A small network was trained on invented records. Each row is its activation on one of them, seen along a few directions.
After each row come some of the record's fields: Gapo, Solu, Sevu.
Other fields move the rows too, some of them a lot.
[ 13  -1  16  -8 -10   4   0 -12  23 -30  14   6   4  -7  -1  -4  17   6
   3   1   4  -4   1] -> Gapo: h4 / Solu: p6 / Sevu: u1
[ 31   7  31  11 -12 -10  38  12  -9  -2  21 -32  36 -30  -1   9  11 -16
  21 -30   6   9 -33] -> Gapo: h1 / Solu: p10 / Sevu: u2
[-21 -13 -17   1  -2 -13 -14 -24   2  -1 -19  19 -14  20   6  -4 -17   2
  -7  20  -4  -8  29] -> Gapo: h4 / Solu: p9 / Sevu: u4
[-12 -20 -15 -20  -9 -16 -35  -9  27 -24 -10  43 -23   4   0 -23  -4   3
 -34  12  -4  14  15] -> Gapo: h3 / Solu: p6 / Sevu: u2
[-10   6 -13  -9   5  24 -47  10  14  -5 -22  27 -41   7 -18 -35 -19 -13
 -17   0   6  11  38] -> Gapo: h1 / Solu: p5 / Sevu: u3
[  5   8   3 -13  -3  16 -19  16  18   1 -14   7 -18  10 -11 -24  -7  -3
  -4  -5  12   5  28] -> Gapo: h1 / Solu: p5 / Sevu: u4
[  3   9  -2 -15  -3  23 -38   6  18 -12 -20  21 -26  -1 -10 -39 -14  -6
 -14  -1  -4  11  30] -> Gapo: h1 / Solu: p5 / Sevu: u3
[-17   0  -5 -12  17   4 -28 -13   6  16 -29   9 -20  -1   6 -27 -28 -11
 -17  18   5   8  37] -> Gapo: h1 / Solu: p5 / Sevu: u2
[  3  -3   5   0   6 -15  23  16  -4   8  10  -5   7 -14  -2   5   0 -18
  -4 -10  14  22 -15] -> Gapo: h1 / Solu: p11 / Sevu: u2
[ 12   2  16  -5  -5   8   3 -17  19 -19  14   3  10  -3   5  -7  20  14
   4  10   6 -13  -4] -> Gapo: h4 / Solu: p6 / Sevu: u1
[  5   7  19  12   4  -5  41  13 -16  10  15 -25  29 -22  -5  21  -6 -19
  17  -9   3  18 -38] -> Gapo: h1 / Solu: p11 / Sevu: u2
[-31 -10 -40 -25  -4   8 -56 -14  17  -5 -30  38 -56  27   4 -34 -43   3
 -46  20  -6  18  51] -> Gapo: h3 / Solu: p9 / Sevu: u4
[ 25  -2   8  19  -7 -21  22  -2 -12   7  23 -30  26  -7  10   8  34 -10
  17 -27  -1   4 -20] -> Gapo: h2 / Solu: p10 / Sevu: u1
[ 33  22  44  40  -1   2  61  13 -15   5  26 -40  49 -15  -8  36  17   2
  49 -19  -3 -10 -45] -> Gapo: h4 / Solu: p10 / Sevu: u2
[ -3   5  15  24   1  -6  10  23 -17   6  10  -6   6 -21  -5  -3  12 -19
  12  -8   2   8 -17] -> Gapo: h1 / Solu: p11 / Sevu: u2
[  0   1   9   5   8 -12  39   9 -22  12  19 -21  27  -3 -14  37   1 -12
  10 -10   4   9 -25] -> Gapo: h1 / Solu: p11 / Sevu: u1
[ -1 -16   3  -9  -5 -19  22 -23  11   3  15   4  10   9  18  -2  15  15
  -4   9   9 -13   7] -> Gapo: h4 / Solu: p4 / Sevu: u1
[ -2  12 -16  -7   5  15 -33   3  23   2 -16   4 -15  21   5 -14  -2  13
 -10  10   8 -10  46] -> Gapo: h3 / Solu: p2 / Sevu: u1
[-24  -5 -16 -16   9  10 -45   3  27   0 -25  44 -44  26  -3 -36 -11   9
 -37  20   7  -9  36] -> Gapo: h1 / Solu: p9 / Sevu: u4
[ -4   1   7   2  11   4   8  22  -4  -2  15   6  -3  -7  -4  -1  15 -16
  -7 -13  15  16  -5] -> Gapo: h1 / Solu: p11 / Sevu: u1
[ -1   4   8  -6  27  12  37   7  -3  10  18 -12  11 -14   1  15  12  -9
  -1  -5  18   8 -21] -> Gapo: h1 / Solu: p11 / Sevu: u1
[  3  -7  -6  -2  -7  -4 -22   0  -7 -20   2  19  -2  -3  -1   5   2   1
   1 -12 -12   6 -22] -> Gapo: h2 / Solu: p1 / Sevu: u3
[ -4   1 -13 -15   6   5  -4   8  22  -1  15  22 -17  12  16 -22  22  14
 -25  12  14  -2  10] -> Gapo: h3 / Solu: p4 / Sevu: u1
[-16  -1 -15   2   8   6 -29  -5  13 -11  -4  25 -27  23   0  -5  -8  14
  -4  24   1 -17  30] -> Gapo: h4 / Solu: p9 / Sevu: u1
[  7  16  20  20   6  17  12   2  -5   3   6 -27  15   3  -9  10  -2   2
  28   2   1 -15  12] -> Gapo: h4 / Solu: p5 / Sevu: u1
[  1  -1  11  22  -8  -3  18 -15 -14  13  10 -43  23   3  -4  11  -7 -17
  29  -8  -5  -1  13] -> Gapo: h4 / Solu: p5 / Sevu: u1
[ -2   1   3  -5  14   4  33   5  -6  18  13 -10  15 -16   8  13   6 -14
  -4  -6  16   6 -19] -> Gapo: h1 / Solu: p11 / Sevu: u1
[-11  -3 -15 -23   2   0 -38  -5  23 -12  -2  36 -37  19   5 -17  17   9
 -29  16  19  -2  11] -> Gapo: h2 / Solu: p4 / Sevu: u1
[  3 -10   1   2 -15 -19  -5  -2  20  -7  12  20 -14  18   1 -22  23  13
  -7  10   6 -12   9] -> Gapo: h4 / Solu: p4 / Sevu: u2
[-13  -9 -13  -9   2 -10   8   4 -28  -4  15  -1   5   1  -2  30  -4   1
   5  -7 -13   9 -23] -> Gapo: h3 / Solu: p8 / Sevu: u1
[-27 -13 -45 -14  -8 -10 -66 -12  20  -1 -27  31 -51  10  18 -39 -17  -2
 -44  25   6  10  25] -> Gapo: h2 / Solu: p7 / Sevu: u2
[  2   6  15   9   3  -6  36  12 -16   6  18 -26  24 -25  -6  22  -6 -24
  17 -18   4  13 -37] -> Gapo: h1 / Solu: p11 / Sevu: u2
[ 30   1  19  14 -20  -9  37   8 -13  13  17 -36  47 -24   7   2  16 -19
  22 -17   1   3 -38] -> Gapo: h1 / Solu: p10 / Sevu: u3
[ 21  13   4   3  -7  23   0  -2   7   0  -6 -12   9  -5  -9 -18   0  14
  10   1  -7 -14   9] -> Gapo: h3 / Solu: p5 / Sevu: u3
[  6  10 -12 -11   1  11 -42   0  21 -12 -21  16 -31  25   3 -15  -3   5
 -13  -6   8   6  43] -> Gapo: h2 / Solu: p2 / Sevu: u1
[ -6  -9 -13  14   1  -9  -1  -7  -8   5   8  12   9  -7   1  11   7  18
  11  21 -26 -19 -26] -> Gapo: h3 / Solu: p1 / Sevu: u3
[ 10  -3   5  -6  -6 -20   6  -2  22 -25  17  14 -10  14  -1  -7  12   9
  -6  -3   4  -3   5] -> Gapo: h4 / Solu: p4 / Sevu: u2
[ -8 -14 -17 -13  -5 -24   7  -6  19   8  -1  15 -11   3  23 -23   9   3
 -25   7   9   5  12] -> Gapo: h3 / Solu: p4 / Sevu: u2
[ 20  11  14   1   3  19  17  -7   9  -5  -5 -24  15 -12  -5  -1  -8  13
  13  -3  -3  -9   5] -> Gapo: h3 / Solu: p5 / Sevu: u2
[  6   2  -6 -17  -5   6  -3  -2  10   9   0 -16   2   5  -2  -8 -18 -16
  -5  -8  14  11  21] -> Gapo: h1 / Solu: p5 / Sevu: u1
[-22 -15 -10 -17   2 -17 -56   3  18  -6 -24  49 -50  19   3 -37 -20  -3
 -38  13   4   6  53] -> Gapo: h1 / Solu: p9 / Sevu: u2
[-19 -15 -20 -19   5  -8 -43 -10  23   6  -7  27 -31  20  18 -22  22   3
 -28  23  12 -16  11] -> Gapo: h2 / Solu: p4 / Sevu: u1
[-11  -7 -17 -14   0   4 -38   3  16 -19  -6  35 -16  -7   1 -26   1  33
 -27  17 -25  -9  -5] -> Gapo: h3 / Solu: p12 / Sevu: u3
[-21  -6 -26 -33   1  13 -57 -29  33  -5 -30  22 -38  19  20 -29 -23   3
 -32  19  -4   2  34] -> Gapo: h2 / Solu: p9 / Sevu: u1
[  4  -6   1  27   3 -12   6  13 -20  -2   9  13  -4  -2 -10  11  16  -8
  14   9  -4 -14 -17] -> Gapo: h4 / Solu: p11 / Sevu: u3
[-14 -14   4  -4   7 -17  12   1  -1  10   4  17   7   1   1  14  -6   7
  -4   6   5 -14 -26] -> Gapo: h4 / Solu: p8 / Sevu: u2
[ 39  19  43  34  -1   9  65  11 -24  -6  41 -47  48 -13 -10  45  25  -8
  45 -28  -8  -3 -38] -> Gapo: h4 / Solu: p10 / Sevu: u1
[ 29  16  34   9   3  10  53   3   0  10  17 -38  42 -32   2  21  15   1
  24 -14   9  -3 -46] -> Gapo: h1 / Solu: p10 / Sevu: u2
[-17  -1   9  17  10  -5  18  21 -30  17  -4 -12   4   1  -5  15  18   6
  10   5  -7 -11  -6] -> Gapo: h3 / Solu: p11 / Sevu: u4
[-14 -12 -11  -1   5 -13  -9  11 -26 -12  12  10  -7   3  -2  16   4  -2
   2  -6 -13  12  -7] -> Gapo: h3 / Solu: p8 / Sevu: u1
[ 14   1   3   1  -7  14  16 -17   4  -3   7 -31  28  -9  -1   2 -15   1
  11 -15   0   5  10] -> Gapo: h3 / Solu: p5 / Sevu: u1

Here are new rows. What are their fields?
[  4   7  20  23  -6   9   6   2 -12  -1  -6 -12   3  10 -16  -4   3  -5
  22  -6  -8   2  25] -> Gapo: h4 / Solu: p5 / Sevu: u4
[-12 -17   2 -13  -7   3 -44  -2   5   2 -13   4 -27  -3  -1 -47  -2 -11
 -13   4  -1  14  49] -> Gapo: h1 / Solu: p5 / Sevu: u1
[-10 -16 -16  -2 -10   0 -41  -7   9  -7 -22  -1 -20 -17   0 -42 -15  -3
  -7   1  -5   5  44] -> Gapo: h3 / Solu: p5 / Sevu: u2
[ 20   5   9  16  -7   2  28  -3 -13   2   7 -34  24   7 -14  12 -19 -14
  28  -8  -7   2   1] -> Gapo: h4 / Solu: p5 / Sevu: u3
[ -5 -10   1   5  -1 -22   6  12  -6  17   0   6  -2 -16   3  -5   7 -23
  -7  -6  12  16  -3] -> Gapo: h1 / Solu: p11 / Sevu: u2
[-18  -7 -13 -21  -2  -6 -47   3  18  -9 -22  43 -45  24  -4 -29 -20  -5
 -40   4   3   5  41] -> Gapo: h1 / Solu: p9 / Sevu: u4
[  5  -4   3  13   0 -14  20  21 -21   4   5   7  12   1 -17  17   1 -17
   5 -17  -4   6 -16] -> Gapo: h1 / Solu: p11 / Sevu: u3
[-15  -3 -38  -2  -4   1 -34   3  14   0 -30   4 -35  21  -8 -17 -34   7
 -20   4  -2  16  48] -> Gapo: h3 / Solu: p2 / Sevu: u2
[  5   5  19   7   3  -3  38  10 -28   7  28 -28  26 -22  -4  22   2 -23
  14 -14   4  16 -31] -> Gapo: h1 / Solu: p11 / Sevu: u1
[ -9  -2 -11   1   6   5 -30  -3  11 -18  -1  26 -31  28  -4  -2  -9   7
  -7  18  -7  -5  32] -> Gapo: h4 / Solu: p9 / Sevu: u1
[  5  16  11   8  12  -5  23  21 -21  13   3   5  10   1 -16  18  15   0
  11   3  -2  -9 -23] -> Gapo: h1 / Solu: p11 / Sevu: u3
[ 27  16  28   7  -2   3  55 -10 -11  12  28 -47  54 -28   6  23  13 -13
  27 -23   6   4 -50] -> Gapo: h1 / Solu: p10 / Sevu: u1
[ -1   0   5 -15  -3  10 -38   8  21  -9 -18  10 -30  -4 -11 -37 -14  -5
 -12   0   0  16  32] -> Gapo: h1 / Solu: p5 / Sevu: u2
[-25 -22 -19 -11  -1 -20 -51   0  21   3 -21  35 -47  19   4 -40 -18 -14
 -35  13   0   3  44] -> Gapo: h1 / Solu: p9 / Sevu: u2
[ 18  -1  33  13  -8 -11  24   4 -18   4  25 -34  33 -23   5   0  30 -18
  24 -23   5   9 -19] -> Gapo: h1 / Solu: p10 / Sevu: u1
[ -1  -4   4   8   6 -14  30  10 -23  25   0  -9  19  -2  -8  17   7  -9
  12   3  -2 -11 -25] -> Gapo: h1 / Solu: p11 / Sevu: u3
[-13 -18   1  -3   7 -16   3   0  -7 -11  18  17  -1   5  -4  15   4 -13
  -4  -9   2   2 -14] -> Gapo: h4 / Solu: p8 / Sevu: u1
[ -4  -5  10  24   7  -9  15   8 -23   3   4  10   0   1  -6  13  21   2
  11  13  -2  -9 -11] -> Gapo: h4 / Solu: p11 / Sevu: u4
[-19  -3  -9 -22   9   6 -52   3  20 -10 -11  46 -52  27  -4 -28 -14   1
 -38   6   3   5  44] -> Gapo: h1 / Solu: p9 / Sevu: u1
[-18   4  -4 -15  16  28 -17  -5  15   9 -24   9 -22   5  -7 -21 -27  -4
 -12   4  10   8  24] -> Gapo: h1 / Solu: p5 / Sevu: u4
[ -2  -1  -5 -10  -1  -3   0 -10  -4  -8  -5   3  14  -8  10  17  -2   3
   8  -1 -12  -6 -38] -> Gapo: h2 / Solu: p1 / Sevu: u3
[ 24  -5   8  20  -8 -18  18  -1 -11   7  24 -35  28  -4   8   9  36 -15
  17 -26  -1   1 -23] -> Gapo: h2 / Solu: p10 / Sevu: u1
[-23  -6 -10  -9   6  14 -41  -3   8  26 -24   8 -26  -2   5 -30 -20  -8
 -15  14   9 -10  37] -> Gapo: h1 / Solu: p5 / Sevu: u1
[-14  -4 -12   2   4   4 -32  -3  14 -20  -2  29 -31  23  -7  -2 -12   9
  -8  14  -3  -7  34] -> Gapo: h4 / Solu: p9 / Sevu: u1
[ -9   0 -16  -4  -3   8 -52   0  20  16 -24   6 -28  29  16 -33   8  12
 -12  14  12 -12  42] -> Gapo: h2 / Solu: p2 / Sevu: u1
